These are the activations of a small neural network, seen along a few directions. Each row is one input.
In each table, some parts of the input vary, and every possible input appears once, in random order.
Descriptions start from the smaller parts, as in this example, which fits no table here: one of 8 places around a ring, together with either a single point or one of 9 places along a line or (one of 3 separate values, together with one of 6 places along a line).
Shared parts are said once, and a part with two or three values counts as separate values.

Other details of the inputs vary at random and push rows far along two fixed directions, the same in every table; ignore that.

A family of inputs:
R1: [  3 -14  -9   2  -4  19   5  14   7   4  -4   3 -18  -8]
R2: [ -2   4   9  -3  -2  -9   2 -20 -12  -3   6   0  13   8]
R3: [  8  -9   3   7   2  33   8 -13  -9  15  -2  -7   2   5]
R4: [ 17   4   9   3   8  -1  -1 -25  -8  -1   1  -5  17  14]
R5: [-8 -5 -3  7 -4 25 10  4 -6 12 -7 -7 -7 -4]
R6: [-19  12 -14   9  -5 -34 -18  29   8 -10  13  14  10  -9]
R7: [  0  10   3  -5   0 -10   2 -12  -8  -4   3  -3  10   4]
R8: [ -8   3  -5   2   2  29  15 -10 -12  11  -2 -13   2  -3]
R9: [ 11  -5  -3  -7   1 -13  -8   3   6 -10  -1   2  -5   3]
R10: [ 11   2   8  -3   7  -9  -3 -11  -1  -5   0   3   9   7]
R11: [  8 -11  -3   2   8  34   4  -7  -4   7  -2  -8  -6  -4]
R12: [  5  10   8   0  -1  -9  -3 -12  -5  -7  -2  -2   9   7]
R13: [ 16  -7   8   2   0  -1  -3 -20  -4  -7   5   3   6   9]
R14: [  5  -1   1  -5  -6 -26  -6  15  11  -5  -3  11  -3   0]
R15: [ 11  -5  -1  -6   0 -15  -4   4   7 -13   0   4   0   1]
R16: [-19   0 -11  -8  -2  13   5  24  10   7  -3  -4 -22 -14]
R17: [  0  20   2  19   7  -3  -8 -26 -15  -6  20  -6  45   6]
R18: [-5 -4  1  8 -1 28  6 -5 -7 14 -4 -9 -7  3]
R19: [-12   0  -7   0  -2  16   7  19   8   6  -7  -7 -16  -6]
R20: [  3  -2   1  -5  -3 -24  -7  14  13  -2  -2  13 -10  -1]
R21: [-15   3  -4  -7  -8 -31   0  12   7  -5   0   6  -7  -6]
R22: [  4   3  18   6   5  -2   2 -29 -13  -2   3   1  17  10]
R23: [  4   2  -2  -8   0 -27  -5  17  13  -8  -5   5  -2   1]
R24: [  8  -8   4  -5  -1 -16  -9   3   6  -9   2  11  -5  -2]
R25: [-16  -2  -7  -4  -3  16   6  14   1  12  -2  -3 -16 -11]
R26: [-10   1  -4  -1   1  17   3  17   7   7  -6  -4 -17  -8]
Description of these inputs: one of 2 separate values, together with either a single point or (one of 3 separate values, together with one of 4 places along a line).
Question: Changing only the choice among 2 separate values turns R4 into R3. The same change can be made to R10. Which row results?
Answer: R20
Question: Which other rows does R1 become when the place on the line of 4 takes its other values? List them by row number.
Answer: R5, R14, R21

A family of inputs:
R27: [-4  1  4 -2  3  3  5 -7 -5 -1  1 -3  4 -2]
R28: [ 2 -1  1  7  3  5 -4 -2 -2  2  2  3  8  0]
R29: [ 5 -2  0  7  0  6 -3 -5 -3  2  3  2  9  2]
R30: [  1   2  -6  -6  -4 -32 -12  15  13 -13   5   9   0  -4]
R31: [  7   2   6  -2   5   4   1 -10  -2  -1   0  -4   2   4]
R32: [ -4   1   9   2   0   4   4 -10  -6   4   1  -1   2   2]
R33: [-14  -9 -17  -3  -5  36  12  21   3  16  -7  -8 -26 -15]
R34: [ 6 -2  5  1  1  1  1 -8 -2  0 -4 -1  1  6]
R35: [  0  -1  -4  -3  -6 -33 -12  19  11 -10   1  12  -3  -3]
R36: [ 3 -2  2  8  1  3 -3 -6 -5  0  3  2  6  2]
R37: [-10  14  -5   4   2   7   4  -2  -4   4   2  -9  11   1]
R38: [-10 -10 -20   4  -2  36   3  28   8  12  -3  -7 -25 -16]
R39: [  7   1   8   2   2   4   1 -10  -3   1  -2  -2   2   7]
R40: [ 7 -3  3  0 -1  4  3 -5 -2  2 -4 -1  1  5]
R41: [  3   3   4  -6   0 -31  -8  12  11 -10  -4   9  -4   3]
R42: [ 7 -2  0 -3  2  5  3 -5 -2  1 -2 -3  0  2]
R43: [-7 13  0  7  0 -1  2 -2 -6  5  1 -3 13  6]
R44: [ -1   3   0  -1  -3 -33 -15  16  11 -11   3  12  -3  -1]
R45: [-4  0  6  2  1  2  5 -5 -5  4  1  1  2  1]
R46: [ 2  0 -2  3  4  6 -3 -3  0 -2  5 -1  7 -3]
R47: [ 5 -2 -3  3  0  6 -1 -6 -3 -2  4 -1  6 -2]
R48: [  4   4   1 -10   2 -29  -7  10  11 -11  -1   6  -3   2]
R49: [  7  -1   3  -2   4   3   2 -10  -3  -1  -1  -4   2   5]
R50: [-4 -2  5  1 -2  0  4 -8 -6  3  0  0  0  2]
R51: [ 2  1  0  4  3  6 -4 -7 -1 -3  5 -2  5 -2]
R52: [ -3   2   6  -2   1   3   3 -11  -6  -1   2  -5   3   0]
R53: [ -3   0   3  -3   1   2   4 -12  -6  -1   1  -4   3   0]
R54: [-18  -6 -17  -8 -11  -3   1  45  18   7  -7   7 -33 -15]
R55: [ 8 -2  4  1  0  4  3 -8 -1  1 -3  0  4  6]
R56: [-2 -2  3  0 -3  1  5 -8 -7  4 -1  2  1  1]
R57: [-2  0  1 -3 -1  5  5 -9 -5 -1  1 -2  4 -1]
R58: [ 8 -1  1 -3  3  6  3 -8 -1  0 -1 -2  3  4]
Question: What is each input in this table made of?
Answer: one of 2 separate values, together with either a single point or (one of 3 separate values, together with one of 5 places around a ring)
Question: Changing only the choice among 2 separate values turns R52 into R32. The same change can be made to R51. Which row results?
Answer: R44
Question: Which other rows does R54 become when the choice among 3 separate values takes its other values? List them by row number.
Answer: R29, R55
Question: Which other rows does R27 become when the choice among 2 separate values takes its other values? List them by row number.
Answer: R45

A family of inputs:
R59: [-7  0 -3  3  0  6  2  1 -3  2  2 -1  1 -3]
R60: [ 2 -5 -4  1 -1  7 -1  5  2  2 -1  2 -4 -2]
R61: [ -9   5  -2 -19  -8 -59 -11  32  21 -14  -4  16 -17  -2]
R62: [ 3  1 -1  1  2  4  1  2  3  1 -2 -1 -1  2]
R63: [ 2 -6 -5  0 -1 12  1  5  1  4  0  0 -6 -5]
R64: [-3  2 -4 -2  0  5  1  3  1  1  1 -3 -2 -2]
R65: [-2  3 -1  3  1  7  1  0 -1  4  0 -3  1  1]
R66: [ 1 -2 -3 -2  2  9  2  5  3  2 -2 -3 -6 -3]
R67: [ 3  0  0  0  2  5  1  2  3  0 -3 -2 -2  0]
R68: [ -1   3   2   3   0  -2   1 -10  -7  -2   4  -1  11   1]
R69: [-6  2 -3  3 -2  1  0  3 -2  2  1 -1  3 -2]
R70: [-4  2 -2  2  1 11  1  4  1  5 -1 -4 -4 -2]
R71: [ 0 -7 -4  1  1 13  0  5  2  5 -1 -1 -8 -5]
R72: [ 13  12  24   8   6 -25  -3 -49 -21 -14  12   3  43  18]
R73: [ 3 -5 -3  3  0  8 -1  4  1  4 -1  2 -3 -1]
R74: [ 2 -1 -3  0  1  9  3  4  3  2 -4 -3 -3 -1]
R75: [-1  4  2  6  0 -1  0 -9 -6  0  4  0 11  3]
R76: [-3  2 -3  1  0  5  1  2  1  2 -1 -4 -1  0]
R77: [ 4 -4  3 -4  0  3  5 -3 -1  3 -6 -3 -7  3]
R78: [ 2  0 -3 -2  1  7  2  2  3  0 -1 -3 -3 -2]
R79: [-4  1 -3  0  2  8  1  1  0  2  1 -4 -2 -2]
R80: [-6 -2  4  0 -2  7  6 -6 -5  5  0 -1  0 -1]
R81: [  7  -7   7   0  -2   1   1 -10  -4  -2   0   2  -3   3]
R82: [  6   2   5  -6  -2 -42 -14   6   9 -15   2  13   4   3]
Question: Changing only one part turns R79 into R71. The same change can be made to R65. Which row results?
Answer: R73
Question: What is each input in this table made of?
Answer: one of 4 places along a line, together with either a single point or one of 5 places around a ring
Question: Start at R63 and move only the place on the line of 4, one step at a time. The first step leads to R78. Which rows follow, in order?
Answer: R64, R68
Question: Which other rows does R60 become when the place on the line of 4 takes its other values? List them by row number.
Answer: R69, R74, R76
